Each row below holds a small network's activations on one input, seen along a few directions.
In each table, some parts of the input vary, and every possible input appears once, in random order.
A made-up example of a description, with smaller parts first: values(2) and (point or line(9) or (ring(5) and line(6))).
Shared parts are said once, and a part with two or three values counts as separate values.

Other details of the inputs shift rows strongly along two fixed directions, in all tables alike. That doesn't count.
These rows show it; all are for the same input, with only those details redrawn:
[141 11 78 40 -248 243 -107 20 65 69 137 76 -107 82 -134]
[142 9 78 41 -249 243 -106 19 65 69 136 76 -107 83 -134]
[142 9 78 41 -248 243 -106 19 65 70 136 76 -106 83 -135]
[-389 -306 -38 -574 65 213 22 609 88 214 -576 248 64 -249 -168]
[151 130 138 138 208 -478 233 -139 144 -43 -43 -212 -167 156 185]
[141 9 78 41 -249 243 -108 19 66 69 136 75 -107 83 -135]
[142 9 78 41 -249 242 -108 19 65 69 136 75 -107 83 -135]

Rows:
row 1: [141 -36 -33 211 -229 196 -105 56 -81 4 130 97 -39 -11 -204]
row 2: [-11 -48 36 11 -117 374 -160 -156 -142 -15 233 -8 44 -53 36]
row 3: [27 -43 -30 51 -110 261 -293 -178 -2 85 245 13 145 -102 -33]
row 4: [-39 78 -69 -33 -306 239 -180 -185 -136 -41 177 6 97 -19 17]
row 5: [-377 -214 -17 -525 576 -493 322 436 126 84 -770 30 56 -120 133]
row 6: [-371 -234 -115 -553 -10 191 97 641 48 145 -546 230 139 -401 -207]
row 7: [87 27 24 140 -252 199 -44 16 74 79 198 122 -60 -70 -190]
row 8: [89 -12 39 74 -250 182 -67 24 95 69 245 152 -59 -15 -158]
row 9: [-68 57 1 163 174 -485 98 -272 -101 -97 7 -266 -2 85 346]
row 10: [90 55 75 126 389 -326 82 -272 1 -133 56 -295 15 -17 361]
row 11: [130 30 26 163 -140 319 -47 36 -40 -87 128 122 -87 -35 -162]
row 12: [-77 82 -121 164 190 -460 118 -247 -79 -83 -11 -277 -40 122 375]
row 13: [116 -1 70 111 -196 301 -22 57 20 -61 184 79 -145 -53 -138]
row 14: [-375 -249 -163 -595 102 199 46 619 -10 82 -533 314 280 -231 -234]
row 15: [141 10 79 41 -249 243 -108 20 65 69 136 76 -106 83 -134]
row 16: [-419 -281 -106 -468 221 309 54 628 -25 29 -557 296 155 -277 -230]
row 17: [130 85 146 149 267 -446 299 -102 119 -191 55 -182 -210 78 215]
row 18: [175 241 13 208 268 -530 292 -155 36 -180 -50 -197 33 122 115]
row 19: [124 114 2 74 267 -446 72 -330 29 -117 29 -338 106 -28 291]
row 20: [-426 -324 -97 -547 236 286 47 639 -12 23 -520 329 163 -219 -201]
row 21: [-412 -274 -96 -406 612 -569 325 502 32 -3 -704 19 151 -127 73]
row 22: [-44 108 -192 -30 -303 277 -165 -162 -117 -23 169 4 58 18 46]
row 23: [152 207 72 246 325 -460 216 -183 56 -96 -120 -199 -45 211 110]
row 24: [-60 226 -71 75 244 -367 84 -290 -62 -20 -63 -277 -87 159 346]
row 25: [-119 37 -40 48 -237 242 -212 -188 -95 54 222 75 75 -22 14]
row 26: [81 56 -28 172 -142 226 -90 -9 6 19 167 168 64 41 -245]
row 27: [31 141 26 53 208 -451 148 -363 -39 -118 28 -325 74 4 279]
row 28: [3 31 34 -18 -151 301 -257 -206 -130 101 160 -46 49 20 -34]
row 29: [142 -125 -13 65 -223 155 -128 49 -37 -2 226 145 -45 94 -157]
row 30: [138 -50 50 24 -138 281 -69 29 -1 -98 235 163 -97 77 -110]
row 31: [160 37 15 -6 -323 199 -47 51 49 -12 208 88 -29 -15 -141]
row 32: [-122 179 -109 137 224 -431 141 -315 4 -40 25 -210 -24 79 354]
row 33: [-405 -280 -100 -559 185 232 -13 585 17 161 -621 297 196 -142 -226]
row 34: [177 208 88 269 269 -467 234 -185 65 -65 -134 -205 -115 127 140]
row 35: [-61 -29 -8 31 -173 257 -213 -218 -70 87 242 28 115 -71 -42]
row 36: [-67 18 6 30 -178 358 -161 -131 -164 -44 216 36 2 -4 95]
row 37: [-380 -150 7 -411 514 -484 370 446 145 112 -798 -64 2 -231 113]
row 38: [-70 41 -116 35 -171 397 -148 -108 -142 -30 205 29 -37 27 118]
row 39: [135 98 19 305 302 -555 224 -115 -5 -152 -25 -200 -34 158 97]
row 40: [-59 203 55 72 231 -405 65 -314 -80 -37 -51 -266 -47 128 319]
row 41: [126 -66 7 156 -283 177 -82 80 -24 35 183 58 -96 -33 -184]
row 42: [111 -29 8 50 -194 181 -96 -14 51 46 250 206 -12 59 -165]
row 43: [85 16 -20 104 -136 210 -103 -8 20 15 218 196 69 103 -217]
row 44: [75 -142 -44 75 -156 243 -320 -110 -90 46 216 -43 127 -59 -11]
row 45: [181 107 -36 118 -260 221 -40 16 -35 -26 110 97 27 -47 -188]
row 46: [103 52 -15 190 -198 222 -68 -10 13 51 145 164 -3 -50 -215]
row 47: [133 14 79 188 190 -580 249 -75 83 -92 41 -206 -156 94 174]
row 48: [80 12 12 -7 -87 312 -342 -155 -62 98 151 -53 84 -17 -28]
row 49: [190 146 45 70 208 -555 284 -151 85 -151 27 -155 -43 135 185]
row 50: [-2 -8 33 152 234 -471 99 -311 -80 -64 36 -315 34 41 291]
Changing only one part turns row 38 into row 24. The same change can be made to row 36. Which row results? -> row 40
Changing only one part turns row 37 into row 13. The same change can be made to row 15. Which row results? -> row 17
What is each input in this table made of? -> values(5) and (line(4) or ring(6))
Change only the ring(6) part in row 26. List by row number the other rows that result. -> row 7, row 8, row 42, row 43, row 46
Change only the values(5) part in row 20. List by row number the other rows that result. -> row 14, row 21, row 33, row 43
Change only the values(5) part in row 5. List by row number the other rows that result. -> row 29, row 30, row 42, row 49

Rows:
row 51: [-21 286 -214 -14 -799 303 -264 -249 -61 127 385 34 24 -70 -18]
row 52: [125 -4 216 -75 -347 654 -370 -268 16 7 523 -93 -265 -46 213]
row 53: [173 -25 237 35 -354 678 -257 -214 11 71 441 -143 -363 -117 105]
row 54: [120 482 86 162 504 -476 164 -450 8 9 -269 -449 -84 317 299]
row 55: [369 40 373 85 372 -560 411 -125 299 -147 41 -330 -505 114 433]
row 56: [-135 -48 -316 234 -245 564 -318 -252 -521 -263 568 217 237 156 -2]
row 57: [285 291 185 287 487 -640 311 -69 290 -14 -213 -100 -287 637 -20]
row 58: [302 344 225 224 397 -645 286 -156 131 -93 -284 -254 -213 535 67]
row 59: [-492 -534 259 -818 569 -325 435 906 226 96 -941 17 -264 -363 165]
row 60: [-533 -292 -315 -557 767 -315 586 859 -55 -277 -967 329 233 -327 -43]
row 61: [298 -104 6 248 -261 407 -447 -247 -62 125 450 -47 301 -274 -349]
row 62: [426 -133 195 441 503 -901 269 10 313 -24 122 -137 57 99 -148]
row 63: [126 359 -12 -22 -238 627 -488 -326 -110 114 176 29 86 317 -84]
row 64: [27 180 -66 103 -283 629 -552 -325 -177 180 139 -21 46 353 15]
row 65: [177 171 -33 435 442 -630 536 18 -133 -566 -2 -80 -80 228 70]
row 66: [103 -349 -62 118 -298 307 -650 -381 -198 157 595 33 406 -63 -178]
row 67: [243 -92 -19 133 -254 368 -556 -306 -51 55 517 8 396 -205 -242]
row 68: [-723 -353 -442 -605 35 943 -99 816 -373 -36 -563 530 403 -571 -370]
row 69: [11 192 -266 234 -213 632 -236 -164 -369 -357 486 202 225 16 -79]
row 70: [270 39 172 294 467 -755 216 -360 183 -108 90 -386 273 -99 102]
row 71: [-543 -580 177 -867 -88 885 -143 854 98 320 -571 472 -149 -567 -199]
row 72: [36 266 -194 102 -807 334 -152 -204 -70 189 312 -16 -78 -135 -119]
row 73: [201 439 217 224 504 -544 234 -342 114 -11 -297 -211 -166 399 192]
row 74: [148 -275 -67 254 -308 384 -623 -301 -119 127 485 -37 351 -170 -154]
row 75: [-12 -262 167 -87 -392 591 -458 -350 -128 108 606 -68 -253 92 293]
row 76: [202 327 99 61 -280 624 -277 -220 6 96 112 76 36 353 -233]
row 77: [297 -60 431 219 398 -622 438 59 381 -93 113 -212 -628 280 265]
row 78: [-781 -722 -34 -928 -148 962 -402 699 -54 351 -507 262 -23 -552 95]
row 79: [-899 -412 -456 -833 -600 617 -309 689 -134 462 -606 377 267 -553 -121]
row 80: [78 266 -39 443 542 -543 495 -177 -146 -470 -16 -43 -29 83 194]
row 81: [162 116 -69 497 526 -641 569 115 20 -488 59 76 -161 339 -26]
row 82: [376 398 138 169 453 -582 292 -231 194 -69 -276 -210 -177 494 137]
row 83: [113 225 -53 165 -811 265 -78 -83 34 175 283 220 -155 -60 -233]
row 84: [-162 29 -259 -22 -839 230 -349 -331 -206 223 462 60 33 67 46]
row 85: [377 -135 137 299 -252 338 -366 -119 32 119 415 180 237 -208 -456]
row 86: [227 326 -63 169 -88 -899 525 -119 237 -27 -86 -203 -226 98 211]
row 87: [501 -36 137 318 475 -849 246 -172 236 -78 55 -251 163 -49 19]
row 88: [59 258 -100 72 -841 321 -50 -138 56 114 323 83 -24 -35 -168]
row 89: [-344 -607 36 -577 672 -634 270 847 166 159 -924 89 406 -530 -259]
row 90: [-757 -218 -276 -580 763 -219 555 702 -121 -267 -935 197 372 -404 64]
row 91: [-5 115 -59 -27 -281 558 -581 -406 -263 209 264 44 101 461 -8]
row 92: [172 277 31 231 -153 -948 512 -45 172 -51 -84 -243 -269 140 129]
row 93: [-660 -423 204 -906 620 -164 417 651 245 112 -910 -70 -96 -483 337]
row 94: [-95 13 -315 354 -255 638 -298 -162 -440 -288 448 158 184 49 14]
row 95: [159 224 2 307 -61 -968 556 65 324 24 -21 -90 -344 250 44]
Changing only one part turns row 83 into row 86. The same change can be made to row 80. Which row results? -> row 60
What is each input in this table made of? -> values(5) and line(9)
Change only the line(9) part in row 52. List by row number the other rows that result. -> row 53, row 55, row 59, row 71, row 75, row 77, row 78, row 93
Change only the values(5) part in row 69. List by row number the other rows that result. -> row 51, row 52, row 63, row 67
Change only the values(5) part in row 88. List by row number the other rows that result. -> row 70, row 76, row 90, row 93

Rows:
row 96: [73 -46 -25 87 -152 246 -238 -180 -107 11 256 12 108 -36 -44]
row 97: [200 1 35 174 -178 253 -55 62 -12 -78 214 145 -101 140 -193]
row 98: [248 86 67 147 -245 215 -50 20 49 -7 162 102 -66 94 -238]
row 99: [24 42 10 -20 -213 348 -204 -185 -76 12 231 -6 -26 40 72]
row 100: [-86 74 79 -2 440 -554 193 -233 34 -61 -166 -340 -40 29 432]
row 101: [-80 54 -26 33 471 -645 237 -184 -9 -121 -132 -284 116 -33 323]
row 102: [195 47 48 146 -255 233 -29 47 16 -36 176 103 -88 38 -200]
row 103: [256 61 61 142 -275 182 -70 11 99 45 199 99 -96 75 -217]
row 104: [167 37 44 182 -170 255 -25 46 18 -57 202 159 -87 71 -206]
row 105: [199 18 40 135 -285 203 -49 44 66 16 208 103 -116 16 -178]
row 106: [-736 -513 -149 -870 233 370 -143 709 -56 282 -794 261 279 -512 -92]
row 107: [-110 97 -60 26 435 -658 265 -190 -14 -150 -166 -267 105 -8 333]
row 108: [-15 87 -40 -4 -250 326 -191 -185 -106 24 210 -10 -32 62 64]
row 109: [220 6 93 98 -306 140 -82 16 109 82 213 101 -103 93 -206]
row 110: [55 -55 -2 97 -152 282 -261 -171 -82 50 243 -30 83 -23 -26]
row 111: [131 112 98 136 478 -669 375 -16 124 -151 -202 -169 -114 201 155]
row 112: [216 69 62 172 -168 251 -51 27 49 -19 187 164 -64 119 -254]
row 113: [-159 147 -32 20 374 -602 233 -222 -28 -53 -215 -305 -24 55 401]
row 114: [174 -30 74 108 -323 159 -61 32 76 50 240 100 -129 43 -168]
row 115: [-135 121 -73 53 408 -673 262 -194 -43 -95 -208 -259 75 4 353]
row 116: [-837 -418 -304 -861 131 337 -57 745 -107 258 -859 321 321 -468 -110]
What is each input in this table made of? -> (values(2) and line(5)) or ring(11)
Start at row 109 and move only the line(5) part, one step at a time. The first step leads to row 103. Which rows follow, in order? -> row 98, row 112, row 111
